[142 195 159 151 124 146  96 145 141]  notot
[142 195 159 151 132 146  96 133 176]  Roke
[ 95 156  92 148 161  90 141 156 119]  Gafel
after: [92]  [148]
after: [133]  [176]

[131 131 125 119 109 109 137 129] : Luv
[140 133 131 115 143 118 138 124] : Mugiz
[126 131 161 125 110  84 103 178] : vab
[115 132 132 148 119 132 136 108] : Munu
[ 89 113 137 171 103 125 145 131] : nof
[ 95 129  70 125 125 134 204 177] : lipi
[101 122 154 123 129 128 128 130] : tipos
[134 127 103 152 121 129  97 140] : Pugo
[112 135  63 151 124 132 109 180] : muti
after: [154]  [123]
after: [127]  [103]
after: [138]  [124]
after: [126]  [131]
after: [110]  [84]
after: [113]  [137]

[151 131 166  86] -> Kare
[161 166 114 122] -> lavar
[122  95 133  65] -> Tas
[124 165 108 145] -> Fot
[108 155  62 147] -> rut
[119 137 121 111] -> sino
[121 145 105 128] -> nugu
[122  95 133 140] -> toz
[ 98  63 191 154] -> Rizim
after: [105]  [128]
after: [191]  [154]
after: [63]  [191]

[160 124 138 168 128]  feg
[125 114 125 103 133]  zam
[124 128 122  86 134]  zodub
[139 128 121 118 110]  nizok
[125  94 135 120 173]  lifi
[ 86 116 131 138 168]  kidez
[151 162 137 112  69]  fofir
[135 169 131 101  95]  Pez
[144 135 126 118 115]  Dupin
after: [120]  [173]
after: [151]  [162]
after: [114]  [125]
after: [162]  [137]
which: [124 128 122  86 134]  zodub

[ 85 121 151 146] = Kubu
[ 83 139 147 145] = dav
[139 139 147 127] = Zubib
[140 129 162 121] = ter
[146 139 147 160] = Kelo
[200 106 135 136] = tir
[138 130 104 111] = Zuna
after: [85]  [121]
after: [135]  [136]
which: [200 106 135 136]  tir
after: [162]  [121]
after: [129]  [162]
after: [140]  [129]

[144 111 126 134  89 152  95 120 157 113 125 173 155 174 153 142 132 115
 107 115 126 170 126 113 162 111 126 163 155] : tepi
[163 169 123 133 138 141 131  94 121 159  79 137 165 141 104 159 165 129
 109 122 140 166 136 127 146 119 100 128 102] : kur
[153 114  98 124  94 139  98 111 120 116 124 132 131 165 159 129 130 149
 122 135 170 133 115 135 197 134 118 146 160] : par
[146 130 125 164 117 116 130 110 134 123 134 157 145 116 133 147 129 132
 117 133 180 134 151 143 175 129 115 152 138] : Fatul
[160 155 138 132 139 129 120 103 128 152  91 125 153 132 110 151 162 130
 115 129 139 127 153 123 153 120 112 137 110] : debe
[167 110 143 123 112 145 101 121 142 115 119 177 157 160 148 122 141 132
 137 158 102 172 129 108 157 133  98 160 143] : kozus
[158 113 126 131  89 152  95 120 157 113 125 173 122 174 160 142 132 115
 107 115 126 170 126 113 162 111 126 163 155] : zupef
which: [158 113 126 131  89 152  95 120 157 113 125 173 122 174 160 142 132 115
 107 115 126 170 126 113 162 111 126 163 155]  zupef
after: [114]  [98]
after: [149]  [122]
which: [167 110 143 123 112 145 101 121 142 115 119 177 157 160 148 122 141 132
 137 158 102 172 129 108 157 133  98 160 143]  kozus
after: [177]  [157]

[145 131 153 163 130  82 130 141 159 166 123 126  70 118 106] -> Zesid
[126 123 127 142 129 122 123 139 121 150 141 138 133 119 116] -> Bafo
[124 125 139 100 120 141 122 154 121 144 136 118 129 136 125] -> zaker
[132 125 166 140 129  90 149 151 117 169 112 127  62 118 108] -> mal
[127 123 140 111 123 148 123 156 119 152 141 122 128 126 117] -> Pudit
[126 123 127 142 129 146 123 139 121 150 141 138 133 119 116] -> Bisus
[124 126 121 147 128 134 121 131 124 144 139 139 135 121 119] -> pof
[132 121 169 139 134  94 145 153 120 170 107 119  62 116 109] -> Dibos
[145 129 155 165 133  84 127 141 162 166 121 122  71 116 107] -> zuk
[143 134 156 160 122  77 137 141 149 168 127 136  67 120 107] -> doke
[142 132 157 159 121  77 141 142 145 168 128 138  67 120 107] -> kam
[143 122 159 156 144  97 125 148 156 164 107 103  70 113 107] -> pel
which: [126 123 127 142 129 122 123 139 121 150 141 138 133 119 116]  Bafo
after: [97]  [125]
which: [143 134 156 160 122  77 137 141 149 168 127 136  67 120 107]  doke

[ 91 145 135 121 114 130 148 138 116 134 102 132 105  99  88 140 146 143
  98  99 179 135 126 145 144 143 136 148 120 149 141 143 162 131 145 116
 135 115 127 108 152 114 142  89 134  97 131 101 135  64 124 121 106 133
 103 141 128 149 150 101  88 125 124 145] -> Nibo
[ 91 139 130 120 115 123 142 132 115 127  92 128 131 105 107 115 135 117
 118 110 158 137 107 132 130 145 128 152 137 154 152 126 150 119 135 126
 127 145 130 111 123 100 126 104 152  86 127 124 118  93 123 121 114 122
 112 118 134 178 123 102  88 119 120 129] -> rufo
[130 130 149 135 137 116 132 108 116 149 119 137 108 107 111 135 120 128
 111 127 186 131 156 146 143 133 140 148 104 128 135 128 141 157 165 110
 126 118 130 114 135 118 122 103 138 106 139 127 124  89 126 130 106 109
 115 139 151 132 116 104 110 123 108 145] -> kemon
[111 148 148 132 130 109 154 134 127 166 123 133  98  95  85 155 152 137
 111 104 202 132 152 158 168 147 156 180 101 144 143 134 137 159 153 107
 140 110 135 110 147  81 126  85 145  79 153  97 122  65 122 120  93 119
 105 143 158 131 133  88  87 120  95 155] -> Vif
[139 149 122 122 117 125 153 163 144 142 135 121 118 118  99 152 168 141
 129 100 134 128 116 138 153 142 144 157 129 146 134 139 124 123 107 129
 144 117 133 126 145  91 137 111 131 103 142  91 130 104 124 116 117 147
 118 132 128 125 155 115 106 126 120 137] -> Gat
[123 150 133 130 129 115 155 158 150 164 153 124 105 115  95 169 170 146
 130 103 155 125 142 149 170 141 159 172 109 138 129 138 111 147 119 120
 148 103 136 127 151  81 131 106 130 101 156  85 129  99 124 117 108 140
 118 141 145 100 151 110 110 125 105 149] -> Fumu
[117 144 137 128 124 133 146 142 130 145 136 133  88 110  88 167 153 165
  97 104 174 127 153 151 156 134 146 139 101 131 120 152 149 146 144 112
 141  86 126 118 171 131 150  95 111 126 138  87 150  70 127 125 108 144
 109 160 125  96 168 115 112 133 126 156] -> gazef
[ 92 160 130 122 116 117 167 169 144 159 130 123 105 101  78 164 182 145
 122  86 167 130 123 151 172 153 158 183 119 157 142 142 129 134 115 121
 151 110 137 117 154  65 136  89 140  77 153  74 127  74 121 111 101 145
 106 137 141 130 159  95  84 122 105 149] -> debi
[125 143 131 130 131 110 148 149 146 158 145 123 124 120 112 148 157 125
 144 114 141 126 131 140 158 141 151 171 121 139 136 125 104 140 115 126
 141 125 138 129 128  75 118 118 142  95 152 106 116 121 123 118 114 129
 125 125 150 121 127 111 112 121 102 137] -> ruzov
which: [ 91 139 130 120 115 123 142 132 115 127  92 128 131 105 107 115 135 117
 118 110 158 137 107 132 130 145 128 152 137 154 152 126 150 119 135 126
 127 145 130 111 123 100 126 104 152  86 127 124 118  93 123 121 114 122
 112 118 134 178 123 102  88 119 120 129]  rufo
after: [180]  [101]
which: [ 92 160 130 122 116 117 167 169 144 159 130 123 105 101  78 164 182 145
 122  86 167 130 123 151 172 153 158 183 119 157 142 142 129 134 115 121
 151 110 137 117 154  65 136  89 140  77 153  74 127  74 121 111 101 145
 106 137 141 130 159  95  84 122 105 149]  debi
which: [139 149 122 122 117 125 153 163 144 142 135 121 118 118  99 152 168 141
 129 100 134 128 116 138 153 142 144 157 129 146 134 139 124 123 107 129
 144 117 133 126 145  91 137 111 131 103 142  91 130 104 124 116 117 147
 118 132 128 125 155 115 106 126 120 137]  Gat

[132 181 164 174] = dizov
[130 158  69 145] = somub
[ 82 117  99  68] = Kepad
[189 159 123 112] = maget
[ 63  94  77 172] = Nunu
[185 195 104 127] = bop
[156 125 168 199] = sonu
[154 134 153 121] = laben
[140 153  93 103] = koz
after: [104]  [127]
after: [93]  [103]

[119 128 133 129 131] : Vup
[126 127 125 129 137] : Godu
[119 130 139 129 102] : Komi
[138 119 101 128  83] : busir
[124 130 136 128 109] : Bufav
[125 131 145 128  88] : bazom
[124 130 136 128  72] : Fitu
[117 131 147 128  81] : Bagis
which: [124 130 136 128 109]  Bufav
which: [126 127 125 129 137]  Godu
after: [127]  [125]
after: [117]  [131]

[126 127 197 117 117 105 133 121]  gema
[126 123  74 132 134 146 129 139]  basus
[128 129 114 133 148 144 132 140]  ged
[128 128 133 123 123 156 124 130]  Fop
[120 128 155 124 134  81 134 143]  buza
[129 129 115 133 135 116 136 145]  Boni
[122 131 141 117 132 153 126 138]  Fugap
[130 130 126 139 142 159 141 125]  zudam
[130 126 104 139 131  94 136 126]  Gepu
after: [105]  [133]
after: [127]  [197]
after: [114]  [133]
which: [120 128 155 124 134  81 134 143]  buza
which: [128 129 114 133 148 144 132 140]  ged
after: [116]  [136]
which: [128 128 133 123 123 156 124 130]  Fop

[150 148  86 151 176 133 117 153 109  82 176  59 159  91 153 131 131  89
 154 129 144 137 100  72 123 121 103 144 139 106 168 126 148 151 138 133
 147 182 123 105  92 133 156 101 142]  nege
[150 148  86 151 176 133 117 153 109  82 176  59 159  91 171 131 131  89
 154 129 144 137 100  72 123 121 103 144 139 106 168 126 148 151 138 133
 147 182 123 105  92 133 156 101 142]  zogo
[157 145  81 153 195 111 123 152 108  69 180  52 132  86 167 122 140  76
 129 121 136 149 101  76 112 107 118 159 130 101 157 119 164 139 140 138
 141 168 113 115  93 136 149 117 139]  Rin
[136 160  81 152 176 125 117 156 103  74 174  75 149  93 178 139 129  85
 141 126 143 147  98  71 126 126 106 139 135  95 156 137 147 148 131 134
 162 172 130 100  94 130 150 103 138]  Teses
after: [145]  [81]
after: [171]  [131]
which: [150 148  86 151 176 133 117 153 109  82 176  59 159  91 171 131 131  89
 154 129 144 137 100  72 123 121 103 144 139 106 168 126 148 151 138 133
 147 182 123 105  92 133 156 101 142]  zogo
which: [136 160  81 152 176 125 117 156 103  74 174  75 149  93 178 139 129  85
 141 126 143 147  98  71 126 126 106 139 135  95 156 137 147 148 131 134
 162 172 130 100  94 130 150 103 138]  Teses
after: [160]  [81]
after: [95]  [156]
after: [112]  [107]

[117 156 122 195 122 162 147 136 120 135 128 134 150  65 154 137 149 154
 110 165 156 104 113 121 146 100 183 145 135 106 142 156 136 111 117 131
 167] : silak
[147 137 121 115  93 157 123 132 126 130 134  88 137 123 109 142 195 124
 101  91 158 183 155 154 142 103 156 138 158 111 148 127 104 129  76 117
 148] : ded
[118 146 117 178 136 140 107 132 121  98 112 153 133 114 127 157 126 143
 113 139 176 117 141 131 136 114 158 133 139 103 138 157 115 135  88 130
 148] : Fusas
after: [153]  [133]
after: [129]  [76]
which: [147 137 121 115  93 157 123 132 126 130 134  88 137 123 109 142 195 124
 101  91 158 183 155 154 142 103 156 138 158 111 148 127 104 129  76 117
 148]  ded

[114 114 108 127  97 151 115 134 133 181 136 134 143]  Fibi
[144 125 121 130 126 128 133 145 156 150 162 155 175]  rokot
[ 68 166 169 134 203  85 137 102  91  97  81 119  74]  sek
[146 123 121 125 122 134 137 156 169  87 131 162 186]  baso
[ 84 132 129 132 125 126 125 119 111 177 114 121 115]  bub
[114 136 137 130 143 116 138 131 135 113 135 134 136]  pibog
after: [87]  [131]
after: [146]  [123]
after: [144]  [125]
after: [129]  [132]
after: [155]  [175]
after: [127]  [97]

[108 135 135 140 113 138 119  99 140 127 100 158 160 132 122 123 120 122
 133 119 115 155 134 144 170  88 102 130 149 128 138 126 105 107 102 115
 161 117 141 139 130 166 126 150 137 159 151 105 149 119 113 151 144 118
 141 122 118 107 128 100 107 105] -> Bem
[119 126 118 114  87 157 136 143 119 121 134 114 171 131 129 124 146 150
 151 123 184 114 132 132 133 133 124 172 116 153 142 132 107  96 137 134
 125 121 115 117 119  79 123 118 152 109 118 123 167 109 160 165  88 112
 107 100 123 120 145 123 151 140] -> pilo
[121 124 103 152 130 137 106 134 153 110 111 146 160 131 101 107 116 105
 123 131 116 106 153 154 150  95 114 143 131 130 147 125  98 122 129 136
 161 126 142 112 135 136 139 115 119 164 148 121 131 127 128 145 117 107
 131 103 123 135 141 118 117 119] -> Ridaf
[127 154  98 130  74 105 104 152  89 128 128 109 139 179 167 160 105 140
 123 115 113  98 139 131 107 111 108 164 100 169 144 155 104  90 132 135
 138 101 137 116 117  87 114 111 124 131 116 152 150  96 125 128  98 115
 128 150 180  96 154 103 136 149] -> nonat
[157 161 109 128 118 127 130 146  60 124 178 133 108 172 152 118 109 122
  76 140 100  90 153 136 117 100 113 166 123 172 176 137 102 118 157 152
 118 128 114 153 121 128 114  99 121 147 142 119 155 129 120 140 143 135
 134 129 137 136 137 111 131 118] -> kuzo
[147 144 111 155  89 145 127 169 104 122 176 119 102 162 123 155  97 134
 111 112 140 105 184 126 159 117 112 156 117 179 141 113 114  95 134 113
 124 114  96 130 134 140 149 109 112 122 126  90 180 116 131 174 114 146
 136 111 142 162 135 134 120 131] -> gose
[128 115 114 110 140 152 129 189 114 105 142 166 123 136  80 133 129 142
 118 148 114 157 145 134  85 116 148 135  92 143 125 120 126 125 148 133
 167 156  86 113 145 108 129 109  89  94 160  93 111 129 122  96 107 123
 138 136 130 183 121 141 127 152] -> sumur
[140 144 115 127 101 137 129 129 118 133 123 132 175 113 126 138 128 147
 124 135 143 106 118 118 151 127 114 140 136 164 136 140  89 123 107 104
 156 146 134 144 100 141 135 129 135  94 155 104 159 129 115 133 133 117
 139 130 106 127 136 126  97 125] -> defit
which: [147 144 111 155  89 145 127 169 104 122 176 119 102 162 123 155  97 134
 111 112 140 105 184 126 159 117 112 156 117 179 141 113 114  95 134 113
 124 114  96 130 134 140 149 109 112 122 126  90 180 116 131 174 114 146
 136 111 142 162 135 134 120 131]  gose
which: [140 144 115 127 101 137 129 129 118 133 123 132 175 113 126 138 128 147
 124 135 143 106 118 118 151 127 114 140 136 164 136 140  89 123 107 104
 156 146 134 144 100 141 135 129 135  94 155 104 159 129 115 133 133 117
 139 130 106 127 136 126  97 125]  defit
which: [121 124 103 152 130 137 106 134 153 110 111 146 160 131 101 107 116 105
 123 131 116 106 153 154 150  95 114 143 131 130 147 125  98 122 129 136
 161 126 142 112 135 136 139 115 119 164 148 121 131 127 128 145 117 107
 131 103 123 135 141 118 117 119]  Ridaf
which: [157 161 109 128 118 127 130 146  60 124 178 133 108 172 152 118 109 122
  76 140 100  90 153 136 117 100 113 166 123 172 176 137 102 118 157 152
 118 128 114 153 121 128 114  99 121 147 142 119 155 129 120 140 143 135
 134 129 137 136 137 111 131 118]  kuzo
after: [158]  [160]

[143 132 130 106 123] = Lofu
[121 129 123 134 138] = Lilov
[122 156 129 129 111] = ton
[122  85 148 129 111] = puved
[116 145 154 142 107] = vevu
[129 150 128 133 133] = doraz
[121 140 161 136  99] = zik
[136 134 124 122 123] = giveg
[154 145 128 150 117] = zupul
[121 140  96  99 145] = nezo
which: [121 140 161 136  99]  zik
which: [129 150 128 133 133]  doraz
after: [106]  [123]
after: [96]  [99]

[151 150 133 142 127 123 107 114 142 113 130 147 126 117 112 123 129 116
 134 104 153 125 144 128] : mikek
[151 150 133 142 127 123 107 114 142 113 116 147 126 117 112 123 129 116
 134 104 153 125 144 124] : datug
[152 129 126 127 117 124 116 131 125 139 144 135 144 123 138 123 134 132
 163 117 130 114 143 129] : nudu
[171 131 132 125 109 126 101 131 127 144 148 139 154 120 139 117 134 130
 183 101 138 106 149 131] : Bipi
[136 133 148 165 129 128 121 134 137 136 124 122 143  93 117 138 124 124
 143 112 148 121 129 137] : pimud
[128 128 128 128 128 128 128 128 128 128 128 128 128 128 128 128 128 128
 128 128 128 128 128 128] : Luvi
[156 130 161 126 116 145  93 129 142 134 119 121 146 114 114 116 117 112
 146  83 159 123 116 139] : giga
[136 131 148 164 128 128 116 135 136 138 126 121 145  93 118 138 125 125
 145 112 147 120 128 137] : pana
[163 139 147 122 116 136  92 121 141 125 121 136 140 123 117 113 123 113
 148  87 156 121 131 132] : figaz
[150 130 162 157 121 137 104 135 141 142 124 118 153  91 114 130 120 118
 154  92 159 118 122 142] : fige
[157 132 132 123 116 129 107 127 130 134 126 136 142 125 131 119 130 126
 158 106 139 117 139 130] : Bur
[145 135 144 135 123 133 109 125 138 127 121 129 136 116 117 124 124 118
 137 104 148 125 128 132] : pef
which: [152 129 126 127 117 124 116 131 125 139 144 135 144 123 138 123 134 132
 163 117 130 114 143 129]  nudu
which: [136 133 148 165 129 128 121 134 137 136 124 122 143  93 117 138 124 124
 143 112 148 121 129 137]  pimud
after: [140]  [123]

[105 123 132 151 140 141 127 144 116 112 122 104 109] -> Tuma
[ 99  89 145 158  87 142 134 195 140 142 115  94 157] -> vuki
[110 144 141 140 136 139 144 171 142 188 105 122 126] -> bonip
[116  96 131 148 133 161 175 133 118 110  95 113 164] -> laz
[130 149 120 137 119 132 146 135 148 167 129 141 177] -> Ler
[117 119 138 120  91 151 152 136 129 153 134 129 114] -> Defo
[ 90 101 120 172 161 168 134 153 133  95 130 170 116] -> maru
[143 128 123 141  96 162 153 111 135 120 134 110 123] -> Bil
after: [131]  [148]
after: [127]  [144]
after: [162]  [153]

[ 89 127 166 115 106 165 118 106 163 108 150 174 131 106 165]  muv
[170 136 105 113 120  95 118 135 117 135 122  74  71 129 165]  poze
[ 98 112 153 100 148 137  82 160 107 128  93 173 174 134  81]  tel
[ 65 147 154 100  99 148 136 121 139  82 140 153 142 101 150]  banad
[154 138  96 111 127  80 139 155 100 123 104  64  98 135 128]  doda
[134 108 130 117 155  99 144 167 104 136  85 132 162 148  69]  regi
[112 129 114 163 100 137 150 104 176 102 148  71 104  63 154]  Fiva
[ 83 125 121 164 107 138 168 114 171  89 137  83 141 121 118]  kopov
which: [170 136 105 113 120  95 118 135 117 135 122  74  71 129 165]  poze
after: [115]  [106]
after: [140]  [153]
after: [64]  [98]
after: [176]  [102]
after: [101]  [150]

